Each row below holds a small network's activations on one input, seen along a few directions.
In each table, some parts of the input vary, and every possible input appears once, in random order.
Descriptions start from the smaller parts, as in this example, which fits no table here: values(3) and (point or line(9) or (line(6) and ring(8))).
Shared parts are said once, and a part with two or three values counts as separate values.
In the rows, 128 means zero.

Other details of the inputs shift rows strongly along two fixed directions, in all tables alike. That doesn't count.

Table:
R1: [185 116  65  82  37 216  92 136 130 124 162]
R2: [106  58 169 167 179  83 160 177 153  79 110]
R3: [184 184  39  82  39 188 116 105 129 174 171]
R4: [178 149  80  65  42 212 159 119 111 167 171]
R5: [139  80 192 175 124  87 182 163 103  91 102]
R6: [187 199  56  93  52 193 125 106 138 166 149]
R7: [108  98 133 164 168  64 147 146 114  92  93]
R8: [152  41 167 119 139 168 108 185  85  78 116]
R9: [151 170 126 100 144  78 117  55 171 184 116]
R10: [123 203  61  81  59 201  65  95 169 186 162]
R11: [100  58 209 171 146  99 127 163 122  84 152]
R12: [108  84 152 174 186  92 142 149 160  85 112]
R13: [117  50 195 173 147 118 144 152 110  54 103]
R14: [162  68 161  70 118  79 120 128 109 124 117]
R15: [173  85 120 127 117 132 154 169  90 122 132]
R16: [137 193  34  89  51 191  99  93 186 174 149]
R17: [151  95 182 135 116 133 129 141  63  99 138]
R18: [ 85 150  75 119 139 151 144  93 182 174 116]
R19: [166 106 147 129 151 138 127 147  75 106 122]
R20: [165  98 157 118 138 140 126 162  61 118 129]
R21: [133  93 107 119 124  99 145 171 106 116 116]
R22: [ 86 178 123 125 128 101 111  99 128 125 124]
R23: [ 54 185 117 157 183  96 103  96 191 168  99]
R24: [142  60 186 116 100 171 112 170  86  81 131]
R25: [ 88 181  85 126 148  87 108 115 142 173 130]
R26: [ 71 219 159 180 171  75 142  64 163 150  87]
R27: [182  91 137 129 137 143 138 157  72 100 125]
R28: [105 113 168 182 183  62 139 134 103 145 121]
R29: [ 86 119 153 160 196  65 131 130 110  92  87]
R30: [152  35 161 113 112 160 105 204  79 115 143]
R31: [130 181  19  52  80 182 134 107 138 189 149]
R32: [139  21 217 118 154  71 128 126 145 103  91]
R33: [ 42 171 107 157 150  62 172  61 168 146 111]
R34: [165 214  58  90  81 188  91  76 120 164 161]
R35: [120  64 191 156 170 102 215 159  95 110  94]
R36: [135 224  24  81  71 164  91  77 151 151 153]
R37: [137 188  58  70  95 211  66 117 155 181 138]
R38: [181  39 109  57  27 245 136 165  83 119 176]
R39: [181  85 175 141 108 147 154 159  69  82 126]
R40: [233  80 103  85  36 209 125 164  49 107 172]
R41: [ 66 169  98 190 191  78 128  80 206 145  75]
R42: [ 63 179 128 175 167 101 109  62 185 124  96]
R43: [159 185  27  74  50 175 106 109 133 149 160]
R44: [159  46 157 131 102 156 134 178 114  59 155]
R45: [ 73  80 155 158 189  98 175 128 167 110 121]
R46: [101 179 100 190 188  71 144  77 163 150  92]
R47: [ 39 193 127 168 210  71 114  90 213 159 111]
R48: [109 135 189 162 189  87 155 143 112 129  85]
R49: [ 52 198  93 173 149  38 146  69 189 142  99]
R50: [ 83 184 114 129 174 128  95 108 193 142 125]
R51: [176  93 104  54  74 183  97 200  52 138 163]
R52: [109  74 197 159 162 114 129 149 127  53 130]
R53: [174  81 170 119 119 143 138 195  63 136 139]
R54: [152 221  51  94  60 172  82  82 133 205 185]
R55: [116  85 198 169 181  71 149 161  82 113 113]
R56: [111 150 113 135 114 128 173  77 130 153 140]
R57: [107 130 193 167 182  79 154 152 112 133  98]
R58: [182  85 147 126 118 140 170 190  89 121 111]
R59: [ 88 111 192 157 162 111 123 132 147  82 130]
R60: [184 169 108  74  42 206  99 143  93 168 177]
R61: [164 223  41 101  80 178 101  62 143 165 157]
R62: [217  43 207  76 106 114 144 154  86 128 120]
R63: [161  77 198 140  94 125 145 175  56 115 146]
R64: [ 62 186 121 146 190  67 116  97 149 144  95]
R65: [139  57 180 111  90 124 124 189  47  83 152]
R66: [201  97 112  22  72 177  81 121 164 153 172]
R67: [147 195  94 137 147 131 131 103 147 155 106]
R68: [ 77 181 102 168 202  93 118  85 210 123 106]
R69: [105 171  99 122 166 141  96 108 178 131 129]
R70: [178 126  87  75  67 217  98 141 137 100 172]
R71: [ 91 151 116 140 107 130  95 107 158 159 144]
R72: [ 75 157  95 167 165  91 133 102 203 152  86]
R73: [121 129 195 174 162  94 154 121 104  96  98]
R74: [121  72 184 129 120 147 116 171 118  91 159]
R75: [153  75 128 113 123 156 175 145  83 133 139]
R76: [167  37 151 123 129 168 120 188  86  76 118]
R77: [ 60 178 121 164 191  86 109 102 203 166 130]
R78: [ 73 167 111 168 149  90 140  91 216 127 121]
R79: [181  80 182 120 140 150 141 182  61  93 111]
R80: [104 165 110 124 127 113 112  98 122 114 128]
R81: [180 107 133 132 124 139 159 167 101 117 109]
R82: [ 62 210 139 185 169  60 129  59 169 162 121]
R83: [ 51 152 122 158 159 103 161  70 212 134 134]
R84: [130 195  55  72  57 162  85 116 124 178 178]
R85: [119  75 162 160 177  75 148 161  87  72  96]
Description of these inputs: line(5) and (point or (values(2) and line(8))).
The inputs of R62 and R14 match in every part but the line(5) part. If R4 is changed in the same way as R62 into R14, which row does it become?
> R33
The inputs of R48 and R37 match in every part but the line(5) part. If R79 is changed in the same way as R48 into R37, which row does it become?
> R8
The inputs of R42 and R34 match in every part but the line(5) part. If R10 is changed in the same way as R42 into R34, which row does it become?
> R82
Which other rows does R72 become when the line(5) part takes its other values? List them by row number.
> R2, R15, R21, R58
Which other rows does R46 become when the values(2) part takes its other values? List them by row number.
> R40

Table:
R86: [116 156 119 130 136 126 115  95 167 148 131]
R87: [105 117 150 172 146 108 142 130 144  96 114]
R88: [153 132 124 105 110 129 147 130 104 141 137]
R89: [141 149 113 117 102 146 129 129 100 146 134]
R90: [140 115 125  98 105 139 119 135 130 138 133]
R91: [138 157 113 122 107 146 128 115 110 144 128]
R92: [ 85 129 150 151 168  86 134 104 157 133 113]
R93: [137 120 139 128 120 122 144 141  89 123 128]
R94: [131 154 110 109 126 154 104 126 129 137 133]
R95: [124 130 141 134 149 104 128 127 135 128 104]
R96: [121 142 120 109 105 152 105 121 142 134 142]
R97: [153  29 173 131 126 142 159 179  79  72 123]
R98: [122 136 120 108 122 149 112 114 144 139 141]
R99: [140 171 116 127 126 116 140  96 142 155 130]
R100: [142  97 136 111 108 131 124 149 125 132 137]
R101: [ 88 123 151 158 165  75 136 111 159 136 111]
R102: [ 73 122 149 178 184  76 158 113 153 107 101]
R103: [131 158 105 112 137 140 112 111 140 150 122]
R104: [138 101 112 122 115 154 136 150 117 117 145]
R105: [124 126 157 143 145  93 158 117 112 122 116]
R106: [138 127 101 110 105 143 138 133 136 132 127]
R107: [140 136 120 132 107 137 133 135  98 142 134]
R108: [127  81 151 139 119 139 142 158 107  85 125]
R109: [117 150 124 128 135 134 112 103 160 139 137]
R110: [132 160 115 126 143 138 109 115 143 140 129]
R111: [119  82 181 159 154 101 129 174  95  95 117]
R112: [128 138 103 121 116 135 139 117 150 132 119]
R113: [127 122 129 148 134 113 146 122 150 116 114]
R114: [134 153 108 127 117 118 106  99 138 121 134]
R115: [136 154 109 110 132 135 115 115 139 147 119]
R116: [134 129 114 100 115 152 114 114 140 142 140]
R117: [153  91 164 134 142 121 130 152 109 106 116]
R118: [114 156 110 109 116 151 104 108 152 145 142]
R119: [141  99 113 123 112 141 142 147 123 123 134]
R120: [141 120 101 108 107 150 135 135 129 130 131]
R121: [118 162  99 141 134 123 137  95 173 139 118]
R122: [156 125 124 113 108 130 142 136  99 142 145]
R123: [142 103 113 121 108 137 141 149 126 123 131]
R124: [131 139 128 123 121 123 119 112 158 138 126]
R125: [143 135 112 100 126 155 108 141 116 137 138]
R126: [126 118 128 113 111 147 110 143 127 132 153]
R127: [125 100 164 159 142  94 154 146  87 112 121]
R128: [125 123 127 116 103 147 107 143 129 134 150]
R129: [151 128 124 117 114 121 149 133 106 144 139]
R130: [127 159  95 113 111 124 105  94 136 128 135]
R131: [ 76 140 166 176 185  69 130 124 141 114  95]
R132: [128 148 118 120 124 129 115 102 161 147 129]
R133: [131 138  94 114 113 149 134 114 146 136 124]
R134: [164  51 186 133 107 141 153 176  47  86 126]
R135: [142 100 158 132 121 125 148 146  80 108 123]
R136: [141 163 123 130 127 115 141 103 133 144 131]
R137: [119 153 124 127 115 141 104 113 155 134 139]
R138: [126 174 101 113 120 150  98 117 140 145 129]
R139: [ 60 146 159 171 170  71 127 104 165 125 106]
R140: [130 141 114 102 110 137 116 111 152 148 127]
R141: [129 159 125 133 131 136 104 126 139 130 128]
R142: [132 180 107 136 122 125 130  97 134 150 129]
R143: [142 151 121 125 133 123 117 121 146 140 117]
R144: [102 109 141 156 157 112 151 123 138 104 113]
R145: [135 126 126 120 130 142 110 152 112 128 139]
R146: [ 92 112 141 162 167  93 158 120 144 111 106]
R147: [ 96 130 156 170 182  59 140 126 145 128  93]
R148: [133 157 118 132 148 127 114 111 147 143 121]
R149: [139 128 123 107 123 150 109 150 110 126 138]
R150: [149 136 118 112  96 152 130 136  92 139 135]
R151: [123 151 100 138 133 135 134 102 160 134 125]
R152: [119 148  94 121 116 156 126 117 144 128 135]
R153: [144  51 171 123 125 131 132 169  95 106 141]
R154: [ 98 109 164 149 160  88 139 112 148 119 105]
R155: [132 124 118  97 112 156 110 130 130 138 147]
R156: [149 117 121 103 126 149 117 146 108 134 132]
R157: [131 106 163 140 140  93 161 136  96 119 120]
R158: [152 117 122 111 123 138 118 151 113 138 131]
R159: [146 107 123  93 102 151 117 138 123 136 140]
R160: [ 76 141 145 170 171  52 132  93 144 108 104]
R161: [139  55 170 122 126 137 128 170  95 102 146]
R162: [117 117 149 141 164  95 134 135 126 125 103]
R163: [108 174  93 143 131 137 125  98 172 135 131]
R164: [134 102 117 125 108 155 133 156 115 112 148]
R165: [114 163  98 142 137 136 130  98 167 134 129]
R166: [124 128 123 103 113 151 109 132 131 130 147]
R167: [ 95 149 156 172 181  89 123 113 150 115 107]
R168: [148 131 118 103 120 136 117 143 121 139 122]
R169: [144  86 119 124 114 150 142 154 112 116 141]
R170: [126 144 147 159 135 112 141 113 117 127 115]
R171: [141 129 116 115 132 146 111 146 116 139 140]
R172: [138 154 119 119 122 120 147 105 127 148 126]
R173: [124 122 111 133 108 144 130 146 129 120 140]
R174: [117 148 128 128 126 137 109 112 156 132 142]
R175: [126  82 146 136 127 137 144 161 105  91 131]
R176: [145 132 124 129 105 142 132 141  93 142 137]
R177: [143 113 116 116 106 122 113 134 105 113 146]
R178: [129 127 105 114  99 160 126 143 124 119 140]
R179: [149 105 131 120 135 136 120 155 105 131 133]
R180: [129 155 110 113 139 144 110 117 136 142 129]
R181: [135 110 170 162 135 111 148 137  94 108 115]
Describe the family of inputs behind these rows.
> line(4) and (point or line(5) or (values(3) and line(6)))
The inputs of R134 and R170 match in every part but the line(4) part. If R133 is changed in the same way as R134 into R170, which row does it become?
> R121
The inputs of R127 and R93 match in every part but the line(4) part. If R179 is changed in the same way as R127 into R93, which row does it become?
> R156
The inputs of R158 and R162 match in every part but the line(4) part. If R173 is changed in the same way as R158 into R162, which row does it become?
> R178
Which other rows does R136 become when the line(5) part takes its other values? List them by row number.
> R99, R142, R170, R181
Which other rows does R118 become when the values(3) part takes its other values? List them by row number.
> R94, R152
Start at R100 and move only the line(6) part, one step at a time. The first step leads to R101. Which rows follow, in order?
> R153, R161, R126, R128
